These are the activations of a small neural network, seen along a few directions. Each row is one input.
In each table, some parts of the input vary, and every possible input appears once, in random order.
Descriptions start from the smaller parts, as in this example, which fits no table here: ring(8) and (point or ring(11) or (values(3) and line(6))).
Shared parts are said once, and a part with two or three values counts as separate values.

Other details of the inputs shift rows strongly along two fixed directions, in all tables alike. That doesn't count.

A family of inputs:
R1: [  7   7  -6  22 -16 -12  -3   7   2  -2   8 -10  13]
R2: [ 27   5 -50 -39   7  29  31  17  -1  -9 -15   9 -26]
R3: [  2  13   7  25 -18 -12  -1  15 -10   1  16  -7  18]
R4: [-13 -19  -6  -3  10   0   0   1  25   2 -17  -8  24]
R5: [-11 -16  17 -24   7  -1 -25 -49  -3   5   3   3 -39]
R6: [ 28  14 -41 -36   7  31  35  24 -15  -9 -12  14 -24]
R7: [ 0  1  2 15 -4 -9  1  6  4  0  2 -5 10]
R8: [ -3   1  13  -8  -9  -6 -30 -46 -17  -2  23   2 -44]
R9: [-2  8 11 21 -5 -8  6 19 -5  3  9 -1 20]
R10: [  0  -5 -16  20 -16 -23 -13  -3  20  -1   6 -13  17]
R11: [ -3 -10 -14  12  -6 -13  -4   1  23   0  -4 -12  12]
R12: [-2  3 17  7  2 -3  7 15 -8  2 -1  3 17]
R13: [ 30  12 -56 -32   1  26  25  18  -2 -11  -8   6 -31]
R14: [-19   2  44 -24  16  14 -16 -29 -28   6   3  19 -32]
R15: [-12 -14   9   7  10   1   0   7  21   3 -14  -4  28]
R16: [  3   8   1  27 -16 -14  -4   9  -3  -1  13  -8  16]
R17: [-11  -5  15   4  12   5   6   9   3   2 -10   5  20]
R18: [ 2  5  4 20 -4 -6  4 15  2  3  2 -4 14]
R19: [-2 -4 10 12  3 -9  4  7  9  2 -4 -3 23]
R20: [-21  -6  39 -25  18  11 -22 -44 -17   5   0  12 -35]
Description of these inputs: line(4) and line(5).
Q: Changing only the line(4) part turns R7 into R1. The same change can be made to R18. Which row results?
A: R16
Q: A walk changes only the line(4) part. It starts at R3 and steps to R9. List the rest of the walk in order.
A: R12, R14
Q: Change only the line(5) part in R4. List by row number the other rows that result.
A: R14, R15, R17, R20
Q: A walk changes only the line(5) part. It starts at R12 and steps to R6. List the rest of the walk in order.
A: R19, R2, R5

A family of inputs:
R21: [  8   9  -3   7 -16  -8 -11 -16 -14  -5  17  -1 -18]
R22: [ 35  17 -50 -17   5  15  43  45  -1  -6 -13   2  -6]
R23: [ -2  -6   6  -4 -10 -12 -24 -32  -1   0  11  -3 -21]
R24: [-18  -1  17  -4  -3  10 -18 -24  -8   2   8   1 -16]
R25: [ -6   0   6  -4   4  -2  -5  -8  -3   3   6   2 -19]
R26: [-14  -6  46  43  -1 -31 -10   8   5   7   7  -6  47]
R27: [-23 -16  30  39   0 -31 -16   4  25   8   3 -14  38]
R28: [ 25  20 -45 -18  -5  33  33  40 -10 -11 -14  13   6]
R29: [-29 -19  31  30   3 -19 -19  -5  22   7  -7  -8  53]
R30: [  5  -3   6 -20  14   0  -1 -18  -6   2  -2   5 -34]
R31: [ -3  11   5  -9  -7  20  -9 -13 -22  -2  10   8 -28]
R32: [-16  -1  22 -10   2   6 -16 -24 -11   3   2   9  -8]
R33: [-19 -23  34  30  10 -29 -10  -1  23   9  -7 -10  48]
R34: [  5   2   7 -18  11  -2   0 -15 -11   4   1   6 -35]
R35: [ 17  10 -36  17  -4   2  32  54  16  -3  -6  -8  34]
R36: [ 30  20 -51 -10  -4  21  38  46  -5 -10  -7   5  -8]
R37: [  6   0 -44   7  -3  18  26  42  30  -7 -21 -10  40]
R38: [  9   0 -38   2  -1  15  29  45  20  -7 -24  -3  46]
R39: [-11  -5  22  47 -20 -38 -22  -5  13   4  16 -20  41]
R40: [  1  -8   9 -26  13   6   0 -18 -11   0  -4  10 -26]
R41: [  7   8  16   2   5  -8   1  -4 -15   1   8   4 -19]
R42: [ -3  -5   0 -20  11   7  -7 -19   0   0   0   6 -34]
R43: [ -4   8   8 -21   1  18  -7 -16 -22   0   3  11 -20]
R44: [  8   2 -10 -13 -11  -1 -13 -25 -10  -1  11   1 -33]
R45: [  7  10 -35  16 -13  15  26  47  14  -5  -8  -9  41]
R46: [-32 -14  31  37  -7 -18 -21  -3  23   5   1 -16  46]
R47: [  7  -4 -12 -17  -6   0 -17 -30  -1  -2   4   0 -32]
R48: [  1  -2  10 -23  10   6   1 -17 -15   1   1  12 -26]
R49: [  4  -5   4 -21  17   0  -1 -21  -1   1  -4   5 -33]
R50: [  4   2  13 -21   7   7   1 -13 -22   2   5  10 -26]
Q: Changing only one part turns R50 into R26. The same change can be made to R35. Which row results?
A: R36
Q: What do these inputs look like to the network?
A: line(5) and (point or ring(5))
Q: List by row number the other rows that have the line(5) part in common with R25.
A: R24, R32, R34, R44, R48
Q: Change only the ring(5) part in R40. List by row number the other rows that result.
A: R27, R30, R38, R46

A family of inputs:
R51: [ 15  10 -15 -37  10  30  20   3 -23  -3  -5  17 -34]
R52: [ -8 -11  15  24   1 -26  -6   3  18   5   4 -12  18]
R53: [  3   3  -4 -30   7  25  -1 -19 -15  -4  -6  10 -27]
R54: [ 11   9 -30  11 -23   5  11  24   1  -5   4  -7  24]
R55: [ 13  -5 -38  -6   4   9  28  32  20  -5 -17  -4  18]
R56: [  0   4 -13   4   3   8  21  36   8   1 -10   1  23]
R57: [ 25  12 -38   2   0   9  37  47   4  -5  -7  -2  11]
R58: [-20 -13  29 -15   9  -5 -26 -41  -4   7   6   4 -32]
R59: [ 16  15  -5 -16  -1  12   2 -13 -24  -5   8   8 -39]
R60: [  1   5 -20  19 -24   0   1  18   5  -4   9  -9  24]
R61: [  8  10  -2 -21   5  10   4  -6 -19   0   9   9 -43]
R62: [  2   7   0 -15 -18   5 -17 -27 -26  -2  18   8 -29]
R63: [ 18   8 -15   8  -1  -9  23  31  -1  -1  -3   1  17]
R64: [ 10  -4 -25   4  -3  -3  11  15  16  -4 -13  -4  25]
R65: [ 11  -1 -12  16  -6 -19   2  10  13  -1  -2  -8  19]
R66: [ 19   3 -42  -1   1   1  28  39  19  -2 -11  -6  10]
R67: [-30  -7  50  38  -3 -19 -26 -10   7   7   8  -9  32]
R68: [-17 -14  29  14   7 -16  -8  -1   9   7  -4  -1  35]
R69: [ -8   1  20 -20  10  15  -5 -17 -19   1   4  12 -32]
R70: [-39 -19  54  29   7 -24 -27 -15  16  13   3  -7  36]
R71: [  3  -3 -30   6  -4   4  10  19  24  -3 -12  -8  22]
R72: [  3  12 -19 -20 -18  19 -10 -14 -18  -4  15   5 -36]
R73: [  8  -5  -7 -34   9   8   1 -19 -11  -1  -4  11 -33]
R74: [-19  -9  40 -18  13   3 -21 -39 -15   6   4   8 -23]
R75: [-23 -12  35  41  -6 -37 -32 -18  21   9  12 -16  23]
R76: [-20  -3  45  45  -6 -30 -25 -12   5   5  16 -13  23]
R77: [ 10   0 -13  17  -6 -13   5  12  14  -1  -3 -10  19]
R78: [ -2  -8 -14  13  -3  -3   3   9  22  -3  -9 -10  24]
R79: [  9  -1 -31  -9   8  19  31  37  15  -4 -19   0  23]
R80: [  9  11   9 -11  -1   0  -9 -23 -25  -3  12  10 -36]
R81: [  6   7  17 -15   6   1  -2 -18 -24   2  12   8 -38]
R82: [  8   9 -16   8  -2  11  19  29   3  -4 -10  -1  26]
R83: [ 14  -1 -18   6   1 -11  18  23  13   0  -7  -7  15]
R84: [-30 -15  51  31   1 -26 -31 -22   9   9   2  -6  40]
R85: [  6  -5  -6 -33  10  12   3 -19 -10  -1  -4   8 -34]
R86: [ 0 -7 -9 12 -3 -7  2  6 17 -1 -9 -9 26]
R87: [ -3   3  -8 -29   7  27  -5 -17  -9  -3  -5  10 -31]
R88: [ -1   1  -6 -28   7  28  -3 -18 -10  -5  -5   9 -30]
R89: [ -1   6  14 -18   3  12 -10 -22 -24  -1   3  14 -28]
R90: [-29 -13  61  32   3 -31 -24 -14   1  12   8  -2  34]
R91: [ 14  14 -27  15  -7   2  18  34   7  -4  -2  -6  15]
R92: [ 15   2 -32  12  -6  -2  14  24  19  -5  -6 -10  15]
R93: [  0  11  -4 -23   3  26  -2  -9 -17  -3   0  11 -35]
R94: [ -5  -8  31 -11   6 -19 -23 -40 -13   6  13   5 -36]
Q: What do these inputs look like to the network?
A: line(4) and (point or (values(2) and ring(5)))
Q: Changing only the line(4) part turns R88 into R84. The same change can be made to R52. Which row results?
A: R94
Q: Changing only the line(4) part turns R85 into R55. The same change can be made to R59. Which row results?
A: R76
Q: List by row number the other rows that have the line(4) part in common with R70.
A: R56, R58, R61, R66, R71, R72, R75, R87, R91, R93
Q: Change only the line(4) part in R68. List by row number the other rows that result.
A: R70, R74, R79
